These are the activations of a small neural network, seen along a few directions. Each row is one input.
Each table varies a few parts of the input and shows all the possible inputs, shuffled.
Descriptions start from the smaller parts, as in this example, which fits no table here: line(4) and (point or line(9) or (values(3) and ring(8))).
Shared parts are said once, and a part with two or three values counts as separate values.

Other details of the inputs vary at random and push rows far along two fixed directions, the same in every table; ignore that.

A family of inputs:
x1: [  2   8 -11  -1  -3 -30  -4 -22 -12  32   9 -24 -18  24]
x2: [ -4 -16 -13 -14 -17  11  22  13 -17 -36 -31   7  61  23]
x3: [-40   0 -19  -9  -9   6   0   0  -7 -47 -34  23  43  16]
x4: [-22 -30  -3 -19 -37  16  -1  -3 -11 -45 -28  16  49  -3]
x5: [-34 -34 -20 -20 -28   0  17   3  -5 -41  -8   4  49  -1]
x6: [ -6   6  -4 -11  -3 -14 -17 -26 -33  35  12 -13 -20   1]
x7: [ -1  14 -10  -4   4 -12 -25 -30 -28  16  14   8 -36   8]
x8: [-10 -37 -14  -9 -28  11  35   9 -11 -34 -10   9  53  18]
x9: [  6  13 -21   3   6 -25 -13 -24  -8  13  10  -4 -37  31]
x10: [  7  19 -17  -3  -6 -29  -2 -22 -11  19   7 -13 -33  23]
x11: [-28 -35 -12 -16 -32   9  13   5 -22 -38  -5  13  52  -8]
x12: [ -7  15 -18  -7   6 -23 -21 -31 -11  14  12   0 -37  14]
x13: [ -1   6  15  29  36  29  15  67  67 -47 -32  15  44 -37]
x14: [ 12 -26  29  14  17  47  29  70  48 -32   1   8  51 -64]
x15: [ 40  24  37  20  40  22  -1  46  38  18  16  -7 -28 -54]
x16: [  9  -6  13  -5 -22   0 -11 -33 -19  32  16  -7 -26  18]
x17: [-11  -8   0 -11 -18 -20 -18 -36  -1  27  11 -16 -31  11]
x18: [  8   7   0  -7  -3  -3  -7 -21 -36  37  14 -14 -20  16]
x19: [ 45  22  32  25  42  10   9  47  49  18   9 -10 -27 -41]
x20: [-23  -1 -23 -26 -18  -3   8  -1  -9 -47 -27  13  37   3]
x21: [ 29  24  43  43  54  16   0  45  54  20   8  -2 -24 -28]
x22: [-35  -3 -11  -5 -11  19  -2  -1 -24 -47 -33  30  43   8]
x23: [ 18  12 -10   4   7 -13  -5 -25 -19  18  11   3 -35  35]
x24: [ 41  -4  46  27  27  15   3  37  64  28  12 -15 -23 -38]
x25: [-21   2  -7  -3 -13  26  10   2 -25 -41 -28  34  47  22]
x26: [  2  -8  -6  -2 -20 -21  -7 -30   4  31   7 -17 -30  25]
x27: [ 26  23  31  17  41  12  -9  40  40  17  11  -6 -28 -70]
x28: [ -5 -13 -13   3 -16 -29  10 -24  -7  33  28 -19 -23  18]
x29: [ 12  15  -7  -1   4  -1 -13 -27 -30  19  16   8 -35  21]
x30: [-10   8  -8 -12  -2 -27 -16 -26 -17  29  11 -23 -20  10]
Each input here is: ring(5) and line(6).
The inputs of x3 and x20 match in every part but the line(6) part. If x22 is changed in the same way as x3 into x20, which row does it become? -> x27
Which other rows does x26 become when the line(6) part takes its other values? List them by row number. -> x1, x9, x10, x13, x28
Which other rows does x26 become when the ring(5) part takes its other values? List them by row number. -> x4, x16, x17, x24

A family of inputs:
x31: [ 15  -4   1   8   1  -9   3   0  23  12   7 -11 -21   0]
x32: [ -4 -27  10   3  -4  34  26  46  35 -59 -39  18  76 -13]
x33: [ 15  24   3  -4  17   0 -10   2  -2   9   0  -2 -20 -12]
x34: [  3  -8  16   0  -4   5 -12  -4  -1  22  19  -9 -13 -27]
x35: [  2   1   5  -8   3  39   8  43  21 -68 -43  30  64 -27]
x36: [ 25  -1  10   6   0   5   3   0   7  15  12  -3 -18  -2]
x37: [  8  17  13   4  11   1 -18  -5  11   8  -6   3 -24  -5]
x38: [ -6  11   0  14  19  -6 -13  -1  13  10   6   2 -20  -4]
x39: [  5  11   6   9  14   0   6   9  -5  17  13  -6 -15  -6]
x40: [-40  -8 -43 -19 -46 -27   2 -63 -64   0  -9   4   0  76]
x41: [  5  20   3   4  13  -9 -17  -2  15   6  -6  -4 -23  -6]
x42: [ 19   1   0   3   5 -14   6   4  13  10  15 -14 -17  -3]
x43: [-45 -22 -40 -38 -60 -28 -10 -68 -61   4   1  -3   3  53]
x44: [ -1  15  -3   9  23 -10  -7   2   4  10  12   0 -16  -9]
x45: [ 18   2   6   5  11  -1   8   8   1  23  11 -14  -9  -1]
x46: [  1  -7   8  -7   0  -3  -7   5  -5  20  18 -12 -12 -29]
x47: [ -8 -13   8   6   0  41  25  47  18 -60 -32  26  70 -22]
x48: [ 24   1   4   0   6  -2   9   4   4  13  15 -10 -18  -5]
x49: [-27  11 -49 -37 -41 -33 -10 -68 -74 -11 -15   5  -2  68]
x50: [  4  16   1   7  23   2  -7   5  -6  11  14   1 -16  -9]
x51: [ 17  -5  12   7  -1   0   2  -3  18  13   8  -5 -21   2]
x52: [ 13   2   4   8  11 -14   5   7   9  19  11 -18  -8   1]
x53: [  4 -22  10   1  -3  39  27  51  25 -56 -33  18  77 -16]
x54: [  8  -3   5  12   7  -8   2   3  19  22   4 -15 -12   5]
x55: [  5  13   9  12  18   8 -12   0  -3  12  12   9 -18  -6]
x56: [ -2   4  16  17   8   2  -2   0   9  16   7  -1 -18   1]
x57: [-46 -21 -46 -28 -45   0  29 -15 -49 -70 -41  25  78  47]
x58: [ -5  -5   4  -6   1 -13  -6   0   7  20  19 -15 -11 -29]
x59: [ -3   9  10  14  17   3 -15  -2   8  11   7   8 -20  -2]
x60: [ -7 -12  18  -1  -6   0 -14  -4  10  21  14  -7 -15 -22]
The inputs of x59 and x38 match in every part but one. If x32 is changed in the same way as x59 into x38, which row does it become? -> x54
What do these inputs look like to the network? -> ring(5) and (point or line(5))
Start at x51 and move only the ring(5) part, one step at a time. The first step leads to x31. Which rows follow, in order? -> x42, x48, x36
Which other rows does x57 become when the ring(5) part takes its other values? List them by row number. -> x39, x40, x47, x56

A family of inputs:
x61: [-23 -28  -7 -13 -23  39   7   6 -28 -52 -19  37  52   0]
x62: [-12   5   0  20   9 -30 -10 -24  28  37  21 -11 -47  24]
x63: [ 18  20 -14  10  25 -37  -2  -9  -7  34  24 -21 -40  16]
x64: [  2   2  43  31  33  35 -20  48  64 -12 -15  16  12 -61]
x65: [-53 -22 -11  -9 -13  16   2  18  29 -76 -35  32  69 -17]
x66: [-10 -21 -24  -8 -37   3  12 -46 -59   0   2  16  -1  70]
x67: [ 28 -27   2  -8 -27 -32   5 -24  22  45  28 -40 -43   6]
x68: [ 15 -10  15  16  -7 -11  15 -10 -16  54  37 -25 -36  11]
x69: [ 41  17  28  22  34  26   7  40  38  -4  -7   1   2 -18]
x70: [  9   6  19  29   9  -4 -15 -13  19  37   4  -4 -36  21]
x71: [-43 -34 -27 -38 -50 -12   4 -35 -57   0  -2 -11  40  23]
x72: [ 29  20  39  16  42  41 -10  55  44 -18 -10  12  13 -64]
x73: [  5  27  18  11  40  10 -10  36  41 -11  -9   5  -7 -53]
x74: [-12   2 -34  -6   1   7  31  35  14 -73 -38  16  67   5]
x75: [ 17  -7  -6  -8  -6  35  35  33  -5 -60 -28  28  67  10]
x76: [ -3  -6  19   6  -8  -6  -5 -15 -29  53  41 -18 -37 -15]
x77: [ 20  29   8  11  13 -15 -13 -19  -1  36   1 -10 -50  33]
x78: [ 35  16  36  11  40  42   3  59  34 -15   4  17  16 -68]
x79: [-18   9 -38 -17 -23 -20  12 -37 -36 -23 -27   8   9  62]
x80: [-40  14 -58 -33 -29 -29 -10 -48 -68 -22 -11   9   6  42]
x81: [  4  22  -7  -1  29 -25 -19  -4 -10  22  23 -12 -33 -22]
x82: [-23 -48 -22 -47 -64  -5   4 -22 -14 -41 -15  -3  45  -6]
x83: [  4  33  12   0  13 -10 -35 -24 -12  33   4  -3 -53   4]
x84: [  9 -16  10   5   1 -17  11   1   9  56  28 -40 -14  -1]
What do these inputs look like to the network? -> values(2) and (point or line(5) or line(6))
The inputs of x80 and x74 match in every part but the values(2) part. If x78 is changed in the same way as x80 into x74, which row does it become? -> x75
Which other rows does x79 become when the values(2) part takes its other values? List them by row number. -> x73

A family of inputs:
x85: [  2 -20  15   0 -10  25  25  34  19 -26  -7   2  39 -29]
x86: [-17 -13 -30 -23 -32 -35  -5 -57 -44  38  23 -19 -23  48]
x87: [ 10 -10  18   7   4   0  -7  -3  18  40  26 -15 -26  -8]
x88: [-23 -28 -31 -31 -39  -5  17 -26 -42 -19  -5   2  41  35]
x89: [-10   7  -1   3  20  19   4  34  12 -42 -13  22  32 -32]
x90: [-12   3   8   9  15  27  -2  27  21 -41 -19  28  28 -25]
x91: [ 15 -10  11  10   8 -11   0   6   3  34  25 -22 -22 -19]
x92: [  5  27  11  20  27  -7 -13   1  15  23   0  -3 -29   6]
x93: [ 30  17  12  18  18   1  -3   0  16  19   5   1 -35  12]
x94: [ 11 -14  19  15   1  -4  -8  -2  11  35  19 -16 -26 -10]
x95: [-28 -31 -26 -25 -41  -6  10 -28 -23 -22 -12   5  38  37]
x96: [-21 -31 -23 -28 -43   4  13 -27 -43 -18  -5   8  40  37]
x97: [  5 -28  13   5  -5  21  16  34  16 -26  -8   4  43 -29]
x98: [ 11  30   8  15  32  -5  -6   8   0  25   7  -6 -25  -1]
x99: [  8 -13  14  13   2 -15  -9  -3  16  34  19 -21 -29 -10]
x100: [ -4   3   1 -11   8  12  -3  29  24 -40 -22   7  34 -39]
x101: [-23  -4 -30 -37 -31  -4  -4 -27 -50 -35 -22  12  32  21]
x102: [ 33  22   2  12  24  -6   4   6   7  19  11  -6 -32   5]
x103: [ -2 -26   3   3  -1   7  15  35  27 -29 -11  -4  42 -30]
x104: [ -4  24   0  12  27 -11 -17   0   9  16  16   0 -34 -17]
x105: [  5  -6  16   8  -4 -11   2  -1  22  32  19 -20 -29 -13]
x106: [  2  12 -28  -8 -20 -31  -7 -58 -40  18   1  -1 -38  72]
x107: [ 10  15  18   1  10   1 -26  -7   8  24   8  -4 -34 -20]
x108: [-26 -29 -17 -22 -52   2  16 -26 -33 -22 -16   6  32  35]
x109: [  2  12  10  11  21  28   9  36  12 -33 -26  19  38 -11]
x110: [  3  16 -35 -11 -18 -35  -3 -55 -46  18   5  -6 -36  69]
x111: [ 34  20  10  15  21   2   1   4   6  20  10  -1 -33   8]
x112: [  0 -18   8  -4  -6  16  27  37  20 -27  -7  -3  40 -32]
x113: [  6  30   4  16  30 -12  -9   4  10  23   4  -8 -27   1]
x114: [ -5 -18   3  -2  -8  11  25  34  31 -28 -10  -5  39 -31]
x115: [ -5  20   7  15  23  -8 -20  -5  13  16  13   5 -37 -12]
x116: [ -8   5   6   7  17  28   1  32  10 -41 -14  27  30 -28]
x117: [-26   4 -22 -10 -21   6   2 -25 -40 -31 -34  23  31  53]
x118: [ 14  16  16  -2  12   3 -22  -2  -1  23  12  -5 -30 -24]
x119: [  6  15  11  -1  11  -9 -25  -7  15  21   6  -7 -33 -20]
What do these inputs look like to the network? -> ring(5) and (values(3) or line(4))
Which other rows does x96 become when the values(3) part takes its other values? List them by row number. -> x85, x97
Start at x98 and move only the ring(5) part, one step at a time. The first step leads to x109. Which rows follow, in order? -> x117, x92, x113
Which other rows does x87 become when the ring(5) part takes its other values? List them by row number. -> x86, x88, x95, x96
